These are the activations of a small neural network, seen along a few directions. Each row is one input.
Each table varies a few parts of the input and shows all the possible inputs, shuffled.
A made-up example of a description, with smaller parts first: one of 4 places along a line, together with either a single point or one of 9 places along a line or (one of 2 separate values, together with one of 8 places around a ring).
Shared parts are said once, and a part with two or three values counts as separate values.
In the rows, 128 means zero.

Table:
x1: [138 146  89 132 161 121 178 197 163 147  68 142 179 126  97 157  94 137
 200  64]
x2: [108 126  67 110 161 150 167 172  56 141 143 135 202 163 146 126 149 188
 128 156]
x3: [132 121 169 123 109 128  89  94 119 132 103 156 102  91 105 137 116 116
 118  88]
x4: [120 142 127 146 143 122 111  87 149 119 182 105 110 141 146 111 144 114
 124 158]
x5: [104  89 105 109 128 144 240 215 144 150 121  76 195 149 146  91 111 102
 133 133]
x6: [164 108 113  84 117  98 125  89 158 125 111 107 114 130 140 135 135  99
 169 159]
x7: [147 103 149  96  82 133 107 116 109 129  56 164  91 107 121 159 119 125
 136  94]
x8: [117 153 160 177 105 144  88 136 100 103 145 159  96 116 114 136 130 160
  64 124]
x9: [123 150 126 164 157 117 107 115 136 113 194 103 105 151 154 114 146 136
  85 180]
x10: [141 126 139 112 150 110 103  74 169 136 149  96 118 119 131 113 135  99
 153 157]
x11: [115 143 163 154  96 141  94 112 104 114 137 163  94 115 109 130 128 134
  97  95]
What is each input in this table made of?
> either one of 3 separate values or (one of 2 separate values, together with one of 4 places along a line)
Start at x6 and move only the place on the line of 4, one step at a time. The first step leads to x10. Which rows follow, in order?
> x4, x9

Table:
x12: [ 99 126 124 142 157 156 181 215 111 159  91 142 194 115 106 129  95 148
 127  63]
x13: [ 99 130  79 118 159 159 167 181  60 154 100 169 202 140 116 143 122 183
 154  85]
x14: [156 135  94 105 186  84 119  66 198 130 196  50 145 144 154 102 153  98
 175 223]
x15: [103 165 123 191 179 131 137 157 135 117 229  86 160 149 136  88 141 154
  71 193]
x16: [193 115 121  72 112  87 118 119 179 139   7 156 112  97  93 187  94 103
 230  73]
x17: [154  66  78  44 142 111 200 136 165 152 104  51 171 156 173 107 137  84
 188 196]
x18: [139 151 101 131 110 145 121 171  78 123  52 208 139 120  95 188 117 189
 154  66]
x19: [154  97 101  57 159 110 165 123 167 173  56 110 170 116 118 138 110  95
 230  97]
x20: [149 135 140 139  87 121 149 168 176 122  45 163 111 102  81 164  86 103
 181  32]
x21: [110 158 116 170 161 113 149 116 187 116 230  65 145 156 143  79 142 101
 128 185]
x22: [100  97 103 126 135 151 220 226 104 141 138  89 189 159 160 100 124 143
  84 164]
x23: [110 158 177 196 142 133  62 104 123 107 193 132  58 128 141 117 139 139
  35 152]
x24: [137 145 144 160 104 139 135 207 129 125  42 182 129  94  78 171  85 153
 123  40]
x25: [121 132 169 125  66 154  44  75  33 106 120 204  81 106 114 149 151 177
  77 115]
x26: [109 119 119 120 139 138 195 175 159 156  93 122 176 124 112 119  98  97
 183  56]
x27: [163 126 147 113 154  85  50   5 183 122 158  93  53 120 161 131 149  85
 142 183]
x28: [119 125 215 153  63 150  59 108  84 109 111 179  68  78  93 133 121 137
  43  93]
x29: [117 151 169 176 123 116  77  60 172 106 195 107  45 133 148 108 139  87
  93 145]
x30: [174  95 185  69  78 102  45  14 139 126  80 150  60  73 111 146 127  81
 148 122]
x31: [108 172  74 160 177 132 121 127  82 109 233 114 172 176 146 107 172 187
  96 204]
x32: [130 116 208 132  45 134  74  65 131 107 115 156  53  83  97 125 120  84
 100  85]
x33: [105 105  58 101 133 150 204 198  50 134 145 117 197 181 171 116 154 176
 109 176]
x34: [109  90  98 104 117 137 233 184 155 138 142  68 171 167 165  88 125  89
 139 157]
x35: [115 164 129 169 141 136  46  71  71 103 199 159  72 158 160 137 171 178
  65 167]
The inputs of x30 and x14 match in every part but one. If x25 is changed in the same way as x30 into x14, which row does it become?
> x31
What is each input in this table made of?
> one of 4 places along a line, together with one of 6 places around a ring
Which other rows does x16 become when the place on the line of 4 takes its other values? List them by row number.
> x18, x20, x24
Start at x20 and move only the place on the ring of 6, one step at a time. The first step leads to x26. Which rows follow, in order?
> x34, x21, x29, x32
Start at x19 and move only the place on the line of 4, one step at a time. The first step leads to x26. Which rows follow, in order?
> x12, x13

Table:
x36: [130 121 126  75  89 147  80  64  93 131  99 162  99 128 128 143 152 143
 174 132]
x37: [101 167 156 182 139 127 110 108 181 113 196 116 133 124 118 105 124 106
 128  96]
x38: [104 183 142 211 148 127 115 139 159 110 178 141  84 156 125 136 111 131
 110 108]
x39: [149  89 114  88 115 116 185 192 156 135  62  95 131 139 145 139 109 102
 150 105]
x40: [174  98 122  77 116  96 110  96 158 129  88 103  86 141 159 148 143  92
 145 155]
x41: [131  89 125 102 149 120 187 166 172 163  83  81 173 110 140 121  94 108
 167 144]
x42: [133 152 188 164 129 122  80 146 105 128 122 167 108  97  89 142 119 165
  73 109]
x43: [147 131 118  97 175 107 118  66 157 142 162  82 139 126 119 100 141  87
 170 164]
x44: [ 86  95 108 110 108 173 214 189  70 136 170  97 183 177 177  79 151 151
  54 189]
x45: [132 161  70 160 163 145 147 206 118 117 108 142 172 133 119 161 131 182
 127 130]
x46: [158 100 137  82 156 101 117  71 175 148 111  90 126 109 156 130 132  98
 161 191]
x47: [131 178 138 208 140 141  84 148 137 101 139 139  99 118 106 156 123 169
  77 124]
x48: [132 106 185 141 131 122 123 117 200 138 119  99 104  86 128 112  98  83
 111 138]
x49: [144 129 165 149  43 119 125 123 151  96 110 156  69 106 109 135 107  89
 112  93]
x50: [113 118 103 114 166 122 190 162 162 161 132  79 189 129 101  93 112  97
 171 120]
x51: [141 134 119 118 152 131 136 201  83 143  91 163 185 122 105 145 110 179
 120 114]
x52: [ 73 112 171 162  83 154 137 143  82 101 204  95 108 141 167  68 146 119
  10 186]
x53: [144 105 103 103  69 121 200 172 129 107  76 142 142 135 115 149 109 116
 165  96]
x54: [157 162  78 146 167 114  72 104 117 101 133 138 116 139 131 162 154 189
 124 174]
x55: [100 124 180 145 112 146  92  94  78 138 114 175 108  82 103 131 119 129
  82  57]
x56: [159 139 127 101 150 104  62 106  84 131 120 161 128 119 117 154 139 185
 121 161]
x57: [106  98 113 105 138 159 149 147  58 157  83 172 185 116 115 138 110 144
 131  63]
x58: [136 167  82 155 175 101 106  94 135 116 170 139 102 175 152 141 148 148
 157 158]
x59: [110 130 184 139  70 161  98 106 113 125 102 166  77 102 101 127 131 125
 123  73]
x60: [116  83 113 102 112 143 129  99  60 115 210  91 120 168 185  95 182 141
  67 233]
x61: [108 168  74 163 170 127 188 195 136 137 142 139 152 168 137 139 121 152
 158 112]
x62: [138 156 102 128 165 106 102  64 151 125 189 106 148 145 147 113 155 124
 179 143]
x63: [163 117 110  91  65  98 114  75 130 103 102 147  95 134 132 158 136 107
 161 150]
x64: [102 147  89 141 157 123 180 163 156 145 158 107 199 143 127 109 129 132
 178 101]
x65: [124 113 124  79 134 133  76  55  57 143 115 170 127 102 131 150 140 147
 133 112]
x66: [151 107 171 136  91 116 117 143 181 120  95 111  62 111 133 125 110  77
  96 101]
x67: [114 106 120  98  93 172 156 159  92 139  68 161 157 136 113 133 127 139
 174  81]
x68: [115 137 166 152 152 129 123 109 189 131 170  92 121 106  91  87 110  69
 117 114]
What is each input in this table made of?
> one of 3 separate values, together with either a single point or one of 10 places around a ring
The inputs of x63 and x49 match in every part but the choice among 3 separate values. If x40 is changed in the same way as x63 into x49, which row does it become?
> x66
Which other rows does x65 become when the choice among 3 separate values takes its other values? List them by row number.
> x55, x57
List by row number the other rows that have the choice among 3 separate values in common with x53.
> x39, x41, x44, x45, x50, x51, x57, x61, x64, x67
